A small network was shown many inputs. Here are its activations along a few directions, one row for each input.
Each table varies a few parts of the input and shows all the possible inputs, shuffled.
A made-up example of a description, with smaller parts first: one of 5 places around a ring, together with either a single point or one of 9 places along a line or (one of 3 separate values, together with one of 4 places along a line).
Shared parts are said once, and a part with two or three values counts as separate values.

Other details of the inputs shift rows strongly along two fixed directions, in all tables alike. That doesn't count.

Rows:
row 1: -1  -8  16  -13  -8  -9  -4  3  -8  17  8
row 2: -3  -12  -7  -13  -8  0  -13  16  5  11  -2
row 3: 13  46  -8  26  -42  -42  0  -11  -3  -7  -24
row 4: -9  -10  13  -12  -14  -3  -11  3  -14  14  8
row 5: -2  -21  -11  -5  41  26  9  -16  17  1  6
row 6: 17  48  4  55  -35  -19  8  7  10  -18  -41
row 7: 1  3  -3  -8  -12  -9  -2  24  1  11  9
row 8: 7  23  -6  13  42  7  13  -44  6  -31  -11
row 9: 11  18  0  25  33  5  14  -57  8  -13  -10
row 10: 4  15  -11  13  -51  -22  3  4  -13  6  -1
row 11: 13  17  -16  23  41  7  -3  -38  21  -23  -20
row 12: -13  -27  0  -21  -28  -2  1  27  -21  12  24
row 13: -3  -13  9  -10  -12  1  -12  2  -20  9  6
row 14: -4  -7  -8  -10  1  9  -7  19  -9  2  11
row 15: 10  21  10  13  45  -1  10  -50  11  -13  -16
row 16: 7  20  8  10  44  5  6  -51  9  -16  -15
row 17: -4  2  -4  -12  42  19  7  -5  10  -8  6
row 18: -15  -16  0  -22  35  24  3  11  3  0  19
row 19: 3  -8  -6  -7  -39  -21  -17  32  2  23  0
row 20: -13  -22  29  -12  34  32  29  10  3  -14  -3
row 21: -4  -21  -2  -19  42  16  2  -1  17  4  2
row 22: 21  58  -18  40  -33  -40  -5  -8  7  -6  -28
row 23: -3  -18  16  5  -1  17  6  27  12  0  -18
row 24: -12  -34  40  -13  -26  13  4  40  -18  16  -1
row 25: -7  -19  -9  -9  -16  3  -4  31  -11  12  22
row 26: 16  41  -12  31  -48  -33  -7  -15  -5  -16  -14
row 27: -9  -33  14  -27  -27  5  -15  20  -22  19  24
row 28: -5  -15  -8  -10  38  29  16  -3  6  0  19
row 29: -8  -1  1  -18  -48  -18  -7  28  -19  13  5
row 30: -10  -36  13  -20  35  23  6  -12  -9  4  23
row 31: -5  -6  -8  -2  -2  0  -14  6  9  5  -3
row 32: -13  -5  3  -16  -11  -2  0  10  -10  2  11
row 33: -2  -9  -7  -9  -2  9  -6  17  -3  0  18
row 34: 2  -14  -10  -4  -4  5  -14  7  7  1  5
row 35: 14  20  -22  36  -46  -32  -17  -1  5  2  -17
row 36: 6  21  2  4  41  -1  20  -35  15  -19  -4
Each input here is: one of 4 places along a line, together with either a single point or one of 8 places along a line.
Changing only the place on the line of 4 turns row 34 into row 26. The same change can be made to row 21. Which row results?
Answer: row 3
A walk changes only the place on the line of 4. It starts at row 35 and steps to row 25. List the rest of the walk in order.
Answer: row 12, row 30
A walk changes only the place on the line of 8. It starts at row 9 and steps to row 30. List the rest of the walk in order.
Answer: row 27, row 13, row 4, row 16, row 15, row 1

Rows:
row 37: 1  -9  11  -4  -29  -8  -7  15  -3  8  -6
row 38: -1  13  9  3  5  -3  -5  -12  2  1  -6
row 39: 2  6  2  1  4  -3  -2  -17  8  -1  -12
row 40: 9  5  -13  12  31  2  -4  -24  9  -5  -1
row 41: 6  3  -4  5  -53  -22  -22  13  -15  21  6
row 42: -9  -28  4  -28  13  14  -3  11  0  14  5
row 43: -6  -13  1  -11  -6  3  1  22  5  0  6
row 44: -8  -26  6  -30  13  20  7  22  1  -3  14
row 45: 12  19  -11  35  -26  -18  -3  -7  5  -5  -26
row 46: 5  12  5  16  26  6  26  -18  8  -4  -2
row 47: -13  -17  4  -31  19  18  1  18  -10  6  16
row 48: 3  -1  9  11  4  10  2  -6  2  1  -4
row 49: -6  6  6  -5  -30  -16  -11  15  -15  12  0
row 50: -12  -25  0  -13  12  22  10  15  5  -1  13
row 51: 9  18  7  11  16  -7  19  -10  8  -4  -5
row 52: 2  -3  4  10  -61  -16  -10  20  -11  15  -10
row 53: 7  -2  -16  8  8  -7  -7  -16  5  -2  -3
row 54: 2  8  5  3  34  8  12  -23  6  -24  -10
row 55: 0  -14  2  2  -25  2  -4  15  -5  12  -6
row 56: -9  -23  1  -18  8  24  11  15  0  -3  12
row 57: -2  -25  10  -16  3  9  -2  15  1  8  1
row 58: 6  -4  0  5  26  3  4  -10  14  -10  -13
row 59: 13  16  -10  20  -33  -24  -12  -19  -2  2  -10
row 60: 4  -11  -10  -3  -41  -15  -18  12  -11  20  3
row 61: -1  12  -6  5  38  6  2  -17  17  -8  -6
row 62: 8  17  -11  10  26  3  2  -27  0  -15  4
row 63: 5  -7  8  -2  -18  -3  -10  21  -4  13  -3
row 64: 9  7  1  13  12  -3  -3  -1  8  -4  -12
row 65: -9  -20  3  -13  -1  16  8  16  -10  -2  8
row 66: 6  13  2  18  29  4  31  -31  14  -13  -10
row 67: -10  -27  -10  -20  18  10  -3  3  3  5  19
row 68: -3  12  -1  -3  32  6  8  -26  4  -17  -10
row 69: -8  -8  7  -3  -12  9  1  18  -17  3  6
row 70: 1  3  -13  5  10  -2  -8  -7  5  1  9
row 71: -14  -18  -3  -26  14  13  2  14  7  4  12
row 72: -9  -14  0  -19  23  15  -1  -4  -12  0  21
row 73: -6  -14  -2  -11  -31  -14  -11  9  -18  10  14
row 74: 7  17  5  27  -26  -12  0  -15  2  -7  -19
row 75: 15  39  -3  29  -21  -23  -11  -20  6  -1  -24
row 76: 5  32  -11  17  -14  -16  -6  -2  9  -3  -10
row 77: -5  -4  -3  9  -24  -2  -6  25  -3  9  1
row 78: -7  -14  -4  1  -20  1  -1  21  0  5  0
row 79: -15  -28  17  -17  13  22  6  15  -13  6  17
row 80: 1  -9  4  5  -21  4  -7  18  -7  16  -2
row 81: 2  8  11  17  -1  4  2  -12  1  -4  -7
row 82: -1  -6  -14  -12  -20  -3  -6  9  -6  3  14
row 83: 8  24  -14  16  -33  -25  -9  -14  -11  -7  -8
row 84: 5  13  -4  13  4  10  7  -2  3  -11  -2
row 85: 5  9  -3  12  26  1  6  -16  20  -18  -14
row 86: -7  -19  10  -23  15  17  3  23  -9  0  15
row 87: 0  6  11  5  -45  -21  -12  25  -17  8  -2
row 88: 5  34  -3  16  34  0  5  -36  6  -21  -16
row 89: -15  -24  -2  -26  12  10  -2  17  5  9  9
row 90: 13  35  2  33  -24  -30  -1  -19  2  -18  -27
row 91: -8  -25  -1  -23  44  19  3  -4  11  1  2
row 92: 12  15  10  16  35  7  5  -30  15  -15  -14
row 93: 6  3  -2  19  31  13  6  -15  11  -8  -10
row 94: 12  27  -3  27  41  1  7  -29  24  -23  -18
row 95: 13  28  -10  21  -26  -29  5  -10  -4  8  0
row 96: -3  -11  7  -19  30  23  7  10  4  -7  13
row 97: -4  -3  10  -9  -10  0  -3  20  -14  1  4
row 98: -1  -9  9  -11  -13  -9  15  17  -2  10  5
row 99: 2  5  -15  0  -57  -25  -15  17  -20  9  6
row 100: -1  7  1  11  32  16  16  -28  4  -24  -11
row 101: -5  -17  -6  -24  21  20  0  6  -4  2  28
row 102: -7  -22  5  -18  -1  4  -6  -3  -6  8  16
row 103: 10  5  -10  9  -47  -21  -22  13  -13  22  2
row 104: -3  -5  -16  -5  -36  -13  -11  17  -5  10  13
row 105: 15  33  -6  26  26  -4  -1  -36  17  -9  -25
row 106: 13  27  -4  25  -17  -20  -11  -26  -1  -3  -6
row 107: -11  -29  3  -28  24  16  -6  21  -1  16  12
row 108: -2  5  -5  13  -49  -10  -7  33  -7  11  3
row 109: -9  -25  9  -27  21  18  8  15  -5  -5  11
row 110: -12  -16  13  -22  25  14  2  -10  5  1  4
row 111: -5  -3  -5  -19  -14  0  -2  17  -2  3  4
row 112: -1  14  2  4  2  -11  1  -18  1  -8  -11
row 113: -2  -2  2  -4  -1  3  -1  20  5  0  7
row 114: 8  29  -5  14  -14  -26  13  -14  7  1  -16
row 115: -16  -30  14  -17  18  22  11  4  -7  -2  11
row 116: 9  33  -3  17  -14  -25  9  -9  3  6  -11
row 117: 4  3  -7  0  23  -3  20  -26  7  -2  8
row 118: -15  -23  2  -35  15  16  3  15  -8  3  13
row 119: -2  0  0  4  -34  -2  -3  26  -18  5  3
row 120: 5  8  12  9  6  -4  2  -17  8  -12  -13
row 121: -3  -3  -12  -5  -34  -10  -14  24  -8  15  19
row 122: 2  5  -1  4  25  2  0  -26  -2  -8  9
row 123: 5  10  16  8  10  1  0  -12  5  -7  -7
row 124: -7  -4  0  -22  29  20  4  4  4  -2  12
Changing only one part turns row 106 into row 102. The same change can be made to row 46. Which row results?
Answer: row 66
Changing only one part turns row 75 into row 39. The same change can be made to row 93. Which row results?
Answer: row 45
Changing only one part turns row 81 into row 74. The same change can be made to row 103. Which row results?
Answer: row 60
Describe the family of inputs behind these rows.
Answer: one of 2 separate values, together with one of 4 places along a line, together with either a single point or one of 10 places around a ring
Which other rows does row 96 become when the choice among 2 separate values takes its other values? List them by row number.
Answer: row 44
Which other rows does row 71 become when the place on the ring of 10 takes its other values? List them by row number.
Answer: row 39, row 42, row 68, row 89, row 91, row 110, row 111, row 112, row 118
Which other rows does row 104 become when the choice among 2 separate values takes its other values? List them by row number.
Answer: row 121
List by row number the other rows that have the choice among 2 separate values and the place on the line of 4 in common with row 54.
Answer: row 37, row 43, row 44, row 57, row 58, row 85, row 90, row 98, row 109, row 120
A walk changes only the place on the line of 4. It starts at row 40 and steps to row 107. List the rest of the walk in order.
Answer: row 64, row 93

Rows:
row 125: 0  -1  33  3  34  11  20  -36  2  -20  -8
row 126: 4  -10  -9  1  41  12  5  -28  10  -8  4
row 127: 0  -11  9  -8  -37  -10  -20  39  -7  20  -6
row 128: 15  23  -10  15  -23  -27  -22  -10  3  3  -14
row 129: -20  -33  0  -36  21  26  2  16  -10  5  34
row 130: 13  33  -5  35  -15  -19  -7  -18  15  -10  -36
row 131: 2  18  0  14  43  13  19  -21  14  -25  -11
row 132: -1  9  -8  -3  43  10  11  -25  6  -17  7
row 133: 19  32  -9  46  -15  -20  1  -20  12  -12  -33
row 134: -9  -8  5  -13  -38  -10  -1  47  -13  15  6
row 135: 6  24  -2  11  -29  -17  6  14  3  2  -13
row 136: -14  -25  1  -35  30  15  7  13  -5  5  29
row 137: -8  -26  -2  -21  28  16  -2  -7  6  8  14
row 138: 2  16  16  7  -34  -22  -3  -19  -28  10  -6
row 139: -2  -9  -4  -11  40  13  -3  -25  13  -4  2
row 140: -8  -24  7  -10  2  11  -1  17  4  12  0
row 141: -2  -10  0  -3  -43  -1  -4  36  -14  7  2
row 142: 2  -2  -10  -3  38  18  8  -26  4  -17  9
row 143: 2  -7  -8  2  -33  -9  -14  14  -9  15  14
row 144: -13  -15  5  -12  -37  3  -4  44  -15  12  10
row 145: -6  -25  8  -7  -1  18  1  22  0  10  11
row 146: 19  51  -18  28  -16  -31  3  -27  9  -10  -17
Describe the family of inputs behind these rows.
Answer: one of 2 separate values, together with either a single point or one of 10 places along a line
Changing only the choice among 2 separate values turns row 131 into row 132. The same change can be made to row 140. Which row results?
Answer: row 137
Which other rows does row 127 become when the choice among 2 separate values takes its other values? List them by row number.
Answer: row 128

Rows:
row 147: 4  16  2  14  -31  -13  1  -4  -9  -6  -4
row 148: 7  13  3  20  -10  -9  1  -23  2  -9  -13
row 149: 0  -13  7  -1  34  23  8  2  18  -4  -2
row 150: 1  3  -1  7  -42  -9  -1  38  -1  10  -3
row 151: 6  6  -15  5  -4  -9  -9  -10  5  2  -4
row 152: 0  3  -19  1  -39  -14  -16  25  -11  10  8
row 153: -7  -14  7  -12  8  6  10  1  -12  6  15
row 154: -8  -12  14  -3  55  25  12  -18  14  -13  -4
row 155: -8  -30  11  -19  -12  8  -2  36  -5  12  2
row 156: 15  25  0  29  17  -8  5  -42  6  -11  -16
row 157: 12  22  -21  24  -20  -16  -19  -8  4  -4  -10
row 158: -6  -14  -4  -15  4  1  -6  1  1  13  10
row 159: 3  22  6  12  15  2  11  -20  2  -14  -14
row 160: -13  -25  -9  -28  2  8  -1  18  -5  12  22
row 161: -16  -23  15  -21  8  17  6  26  -7  4  13
row 162: -5  -14  7  -11  30  19  16  8  7  -9  1
row 163: -8  -12  -3  -24  29  14  3  -2  1  3  20
row 164: 11  27  5  23  19  -1  8  -36  9  -15  -27
row 165: 1  5  -3  -8  -41  -23  -12  17  -16  11  10
row 166: 10  14  -3  7  -22  -22  -14  -7  -4  3  -4
Describe the family of inputs behind these rows.
Answer: one of 2 separate values, together with one of 10 places along a line
Which other rows does row 166 become when the choice among 2 separate values takes its other values? List them by row number.
Answer: row 165

Rows:
row 167: 15  30  -19  20  -30  -30  -15  -20  -7  -9  3
row 168: -19  -25  21  -32  39  21  4  21  -2  7  17
row 169: 8  33  -12  29  -30  -8  -9  0  1  -7  -20
row 170: 2  9  10  15  -19  -11  -6  8  -8  -9  0
row 171: 0  12  -8  16  43  21  22  -28  20  -14  0
row 172: 3  16  3  21  -34  -18  3  -12  -1  9  -10
row 173: 8  11  9  -3  49  11  19  -16  12  -9  -4
row 174: 7  29  -19  28  -11  -9  -1  -13  3  -16  -23
row 175: 7  -21  4  -7  -37  -9  -11  40  -6  24  4
row 176: 11  37  -22  39  -13  -19  8  -19  6  -14  -24
row 177: -9  -19  7  -12  40  17  17  -24  1  -3  1
row 178: -12  -21  -4  -43  32  12  -5  6  -5  13  32
row 179: -13  -47  2  -31  32  21  7  13  8  7  14
row 180: 10  23  -6  24  20  -8  18  -37  11  -31  -14
row 181: -10  -19  16  -18  8  21  -3  0  -6  7  3
row 182: -6  -14  8  -10  11  12  16  -1  5  -7  18
row 183: -5  -24  5  -17  -44  -1  -23  42  -4  20  3
row 184: 9  11  -12  17  -30  -21  -14  1  7  -4  -23
row 185: 0  7  16  16  47  14  7  -37  6  -13  -11
row 186: -9  -18  8  -14  39  22  9  -23  0  -7  -4
row 187: -3  7  -1  -7  46  5  20  -21  13  -13  -6
row 188: -5  -35  -9  -31  40  18  -11  -5  7  10  29
row 189: -7  -18  4  -18  5  10  3  6  -7  -12  7
row 190: -3  12  4  -3  24  2  17  -12  16  -4  1
row 191: 2  -6  -3  6  -43  -17  -7  21  7  17  0
row 192: -13  -30  -14  -32  34  27  -4  6  -8  11  37
row 193: 13  50  -3  25  -12  -19  -4  -19  11  -15  -30
row 194: -5  -10  9  -13  -45  -2  -12  32  -15  3  8
row 195: 0  -21  15  -12  -47  -7  -7  35  -25  32  7
row 196: 1  -6  6  10  -35  -16  -21  28  -2  13  -5
row 197: 4  25  -3  32  28  6  4  -19  8  -17  -13
row 198: 2  -20  12  -15  -45  -6  -3  44  -22  15  17
row 199: 10  42  -10  21  -6  -23  1  -21  8  -17  -30
row 200: 4  8  -10  2  -20  -17  -17  -18  -13  13  7
row 201: 1  -10  -1  -3  -36  0  -2  42  -17  21  9
Describe the family of inputs behind these rows.
Answer: one of 5 separate values, together with either a single point or one of 6 places around a ring
Changing only the choice among 5 separate values turns row 183 into row 194. The same change can be made to row 188. Which row results?
Answer: row 167
List by row number the other rows that have the choice among 5 separate values in common with row 181.
Answer: row 172, row 177, row 185, row 186, row 195, row 200
Which other rows does row 186 become when the choice among 5 separate values takes its other values? List them by row number.
Answer: row 174, row 184, row 189, row 199
Which other rows does row 173 become when the place on the ring of 6 takes its other values? List them by row number.
Answer: row 168, row 187, row 190, row 193, row 199
